A small network was shown many inputs. Here are its activations along a few directions, one row for each input.
In each table, some parts of the input vary, and every possible input appears once, in random order.
Descriptions start from the smaller parts, as in this example, which fits no table here: values(3) and (point or ring(11) or (ring(5) and line(6))).
Shared parts are said once, and a part with two or three values counts as separate values.

A family of inputs:
row 1: [  7   1  10  14  19  11   5 -19  31  -7 -12  -8   9   3  -6   7 -21 -25
 -18]
row 2: [-18  -3  18  12  20  34 -14 -11   9  11  18  15  -2 -15  -7  -3  48 -12
 -19]
row 3: [-12  -1   4   5   4   4 -17   2 -14  13   9  13  -7 -16   0 -16  27   7
   5]
row 4: [-14   0  11  15  15  19 -20  -8   1  15  12  14  -4 -18  -2 -14  37  -5
  -6]
row 5: [ 17   3 -13 -15 -10 -19  18   5  -1 -12 -11 -15   4  17   0  10 -39   8
  10]
row 6: [ 16   2  -1 -25   2  -6  23  -1   7 -10   0 -14   4  14  -8  14 -34   7
   0]
row 7: [-12   1   3  19   9   4 -25  -3  -7  14   4  14  -5 -20   3 -20  28   0
   5]
row 8: [-13  -3  18 -21   8  31   1   0  -4  11  34  12  -4  -6 -12   6  48   6
 -17]
row 9: [ 13   3 -20  24 -18 -27   0   4   3 -14 -36 -12   6  13  16  -1 -44 -12
  14]
row 10: [ 14   3 -10  -3  -9 -18  13   2   5 -10 -16 -14   5  13   6   8 -40  -1
   6]
row 11: [ 15   3 -20   8 -22 -30   9   9  -3 -13 -26 -15   4  17  14   5 -45  -2
  15]
row 12: [-12  -1  -7  15  -9 -11 -21   8 -21  12  -2  12  -8 -14  10 -19  21   9
  15]
row 13: [ -6  -1   1 -26  -2  -1  -2  10 -24  12  24   9  -9  -8  -6  -7  27  26
  11]
row 14: [ -8  -1 -17   9 -26 -27 -17  22 -34   7  -2   9  -9  -6  17 -16  17  17
  25]
row 15: [ 11   0   9 -18   8  11  20  -8  19  -9   2 -10   8  13 -10  17 -22  -8
 -15]
row 16: [ 10   4 -10  29   2 -16  -3  -8  17  -9 -32 -11   7   4   9  -3 -38 -19
   5]
row 17: [-11  -2   3 -13  -1   1  -9   7 -20  12  17  10  -7 -11  -2 -11  27  16
   7]
row 18: [-15  -2  19  -4  12  34  -8  -5   2  11  25  14  -3 -10  -9   1  48  -3
 -19]
row 19: [-10  -3  16 -32   7  30   8   2  -9  10  39  11  -6  -3 -17   9  48  16
 -14]
row 20: [ -7  -2  -9 -14 -13 -14  -6  16 -31   9  12   8  -9  -6   3 -10  21  27
  20]
row 21: [  4   0  17  11  21  26  11 -22  39 -11  -5  -7  10   6 -10  16 -10 -31
 -31]
row 22: [  9   0  11  -1  14  11  13 -14  26  -8  -5  -9   8   7  -6  13 -23 -16
 -17]
row 23: [ -6  -1 -20  -4 -28 -28 -11  25 -38   5   4   8 -10  -4  12 -13  17  27
  27]
row 24: [ 10   3   2  19  13  -3   2 -15  25  -8 -20 -10   7   1   1   1 -33 -19
  -6]
row 25: [-10  -2  -7  -1 -12 -12 -14  13 -26  11   7  10  -7  -9   7 -14  21  17
  16]
row 26: [-12  -3  11 -18   5  16  -4   2 -12  12  25  11  -6  -9  -8  -4  37  11
  -5]
row 27: [  8  -1  16 -20  11  25  27 -11  27 -11  11 -10   8  16 -14  27 -12 -13
 -28]
row 28: [ 17   2 -23  -5 -23 -32  15  13  -9 -15 -22 -16   3  21   9   8 -43   7
  19]
row 29: [ 11  -1  14 -33  10  24  34  -9  23 -13  16 -12   6  18 -18  30 -13  -3
 -25]
row 30: [-14   0 -17  42 -15 -23 -32  11 -22   8 -18  12  -7 -15  21 -26  17   0
  23]
row 31: [ 11   4 -20  40 -11 -29  -6  -1  10 -13 -42 -12   6   7  19  -5 -44 -19
  14]
row 32: [-10  -3   9 -30   4  15   2   5 -16  10  30   9  -7  -6 -12  -1  36  21
  -1]
row 33: [-11   0 -17  25 -22 -24 -26  17 -28   8 -10  11  -8 -11  20 -21  17   9
  24]
row 34: [ 14   1   1 -14   3  -4  16  -4  12 -10  -6 -12   7  11  -5  11 -32  -4
  -3]
row 35: [ 11   2   2   3   8  -3   8 -10  19  -9 -14 -11   7   5  -1   6 -33 -11
  -6]
row 36: [ 14   0   7 -31   8   9  28  -6  14 -11   8 -13   6  15 -14  21 -23   1
 -12]
row 37: [-14   0  -8  30  -3 -11 -28   3 -13  11  -9  12  -7 -19  12 -24  21   1
  14]
row 38: [-14  -2  12  -1  10  19 -13  -3  -5  13  17  13  -5 -14  -5  -9  37   3
  -7]
row 39: [  6  -2  18  -5  15  27  18 -17  34 -11   1  -7   9  11 -12  22 -11 -23
 -29]
row 40: [ 12   3  -9  14  -4 -16   4  -4  11 -10 -25 -12   6   8   8   3 -40 -10
   5]
Describe the family of inputs behind these rows.
Answer: values(2) and line(4) and line(5)
The inputs of row 6 and row 13 match in every part but the values(2) part. If row 16 is changed in the same way as row 6 into row 13, which row does it become?
Answer: row 37
The inputs of row 17 and row 34 match in every part but the values(2) part. If row 18 is changed in the same way as row 17 into row 34, which row does it become?
Answer: row 39
A walk changes only the line(5) part. It starts at row 18 and steps to row 38. List the rest of the walk in order.
Answer: row 3, row 12, row 33
Change only the values(2) part in row 15. List by row number the other rows that result.
Answer: row 26
Change only the line(4) part in row 5. List by row number the other rows that result.
Answer: row 10, row 16, row 40
A walk changes only the line(4) part. It starts at row 19 and steps to row 8. List the rest of the walk in order.
Answer: row 18, row 2

A family of inputs:
row 41: [  0  -1  -7   3 -10  -8   0   6  -7  -3  -4   0  -2   2   5   0  -1   4
   6]
row 42: [-13  -2   3   8  -1   5 -16   3 -11  12   8  12  -5 -13   4 -12  29   3
   2]
row 43: [ 13   3 -11   8  -3 -19   6  -2   8 -10 -21 -12   5   9   4   2 -37  -5
   8]
row 44: [ -1   1  -5  19  -4  -8 -10   0   1   0 -12   0   1  -3   9  -7  -6  -8
   3]
row 45: [ -7  -2   5 -20   0   4  -2   6 -16  10  19   8  -5  -6  -5  -4  22  16
   4]
row 46: [  0  -1  21  -7  21  32  10 -17  27  -2  11  -1   6   2 -14  13   5 -18
 -28]
row 47: [-3  0 -6 10 -8 -5 -6  5 -7  0 -4  3 -3 -2  6 -4  6  2  6]
row 48: [-13  -1   5  -4   4   9 -13   4 -16  14  19  14  -8 -15  -3 -12  38  14
   4]
row 49: [ -9  -1  -1   3  -3   2 -10   5 -12   8   7   9  -6  -8   2  -8  23   8
   6]
row 50: [ 17   3 -10  -1  -6 -20  11   0   8 -11 -20 -15   7  13   4   6 -46  -5
   7]
row 51: [ -2  -1  -1 -12  -7  -3   1   7 -12   4   8   2  -3   1   0   0   8  10
   5]
row 52: [ 10   2  -9  -2 -10 -15   8   4   0  -8 -12  -9   3  10   5   4 -27  -1
   6]
row 53: [  3   2  -9  14  -6 -11  -3   2   0  -4 -13  -3   0   2   7  -3 -11  -3
   7]
row 54: [-17  -2   9   1   7  12 -20   2 -15  17  19  17  -7 -19  -2 -16  44   8
   1]
row 55: [ -8  -1  -2  15  -6  -2 -12   4  -6   4  -4   6  -2  -6   7  -8  12  -3
   3]
row 56: [ 11   0  17 -26  15  24  26 -13  26 -10  11 -10   9  14 -17  24 -16 -10
 -25]
row 57: [  3   0  -6  -6 -12  -9   5   8  -7  -4  -3  -3   0   7   4   3  -9   4
   5]
row 58: [  7   0  16 -18  17  25  22 -14  26  -9  11  -8   7  10 -16  21  -7 -10
 -25]
row 59: [ 10   3 -10  15  -1 -15   1  -3   8  -7 -21  -9   4   4   6  -1 -31  -7
   8]
row 60: [  6   1 -10   7  -8 -14   3   3   0  -7 -13  -6   1   6   6   1 -18  -1
   7]
row 61: [ -6  -1  -3  -3  -4  -2  -4   6 -12   5   7   5  -5  -4   1  -4  17  10
   6]
row 62: [  4   0  17 -11  19  29  16 -16  26  -6  10  -5   6   6 -15  17   0 -12
 -25]
row 63: [-11  -2   3 -11   3   5  -8   5 -16  10  19  10  -7 -11  -4  -8  31  16
   5]
row 64: [  6   2  -5  20   1 -12  -6  -5   8  -3 -21  -5   5   0   7  -5 -26 -12
   4]
Describe the family of inputs behind these rows.
Answer: line(4) and (point or line(5))
List by row number the other rows that have the line(4) part in common with row 63.
Answer: row 41, row 43, row 58, row 60, row 61
Change only the line(5) part in row 57. List by row number the other rows that result.
Answer: row 45, row 50, row 51, row 52
Change only the line(4) part in row 62. List by row number the other rows that result.
Answer: row 46, row 56, row 58

A family of inputs:
row 65: [-2  0  4 -8  0  8  1  2 -4  4 13  6 -4 -3 -1  0 14  9 -1]
row 66: [ -6  -1  11  -8  13  23   4  -7   8   0  14   4  -1  -2 -12   7  22  -1
 -14]
row 67: [ -7  -2  -8  13 -13 -13 -14  10 -15   1 -10   6  -4  -5   8 -12   6   1
  10]
row 68: [ -7   0  -9  17  -5 -15 -16   7 -14   4  -9   5  -4  -9   8 -14   5   4
  14]
row 69: [ 19   2  -4   1  -4  -8  19  -5  21 -17 -22 -18  11  20   2  16 -50 -17
  -7]
row 70: [ -6  -2  16  -9  16  23   0  -8   7   4  12   6   0  -7 -12   2  17  -2
 -14]
row 71: [ 21   3  -7   3   0 -10  20  -8  24 -18 -21 -19   9  18   0  15 -47 -14
  -4]
row 72: [-3  0  4 -6  6  4 -3  1 -4  7 14  5 -1 -5 -3 -3 12  5  0]
row 73: [ -4  -2   6 -10  -3   6   0   4  -5   3  12   5  -1  -1  -2   0  13   3
  -4]
row 74: [ -4  -1  -3   0   1  -7  -8   4 -13   9   4   4  -2  -6   1  -8   8   9
  11]
row 75: [ -5   0 -10  15 -11 -10 -12   8 -14   2  -9   6  -6  -6   9 -11   7   7
  14]
row 76: [ 19   4  -5   6   4 -10  16  -8  22 -14 -21 -18  11  16   1  13 -52 -14
  -3]
row 77: [ -4  -1  -3  -5  -9  -5  -7   6 -13   6   3   3  -2  -2   4  -6  10   5
   6]
row 78: [ -3   0  -7  -3  -5  -7  -5   3 -10   3   3   2  -5  -5   3  -6  14   9
   8]
row 79: [ -7  -2  15  -8   9  22   3  -7   9   5  15   4   0  -4  -5   7  21  -4
 -17]
The inputs of row 78 and row 74 match in every part but one. If row 66 is changed in the same way as row 78 into row 74, which row does it become?
Answer: row 70
Describe the family of inputs behind these rows.
Answer: values(3) and (point or line(4))
Change only the line(4) part in row 77. List by row number the other rows that result.
Answer: row 67, row 73, row 79
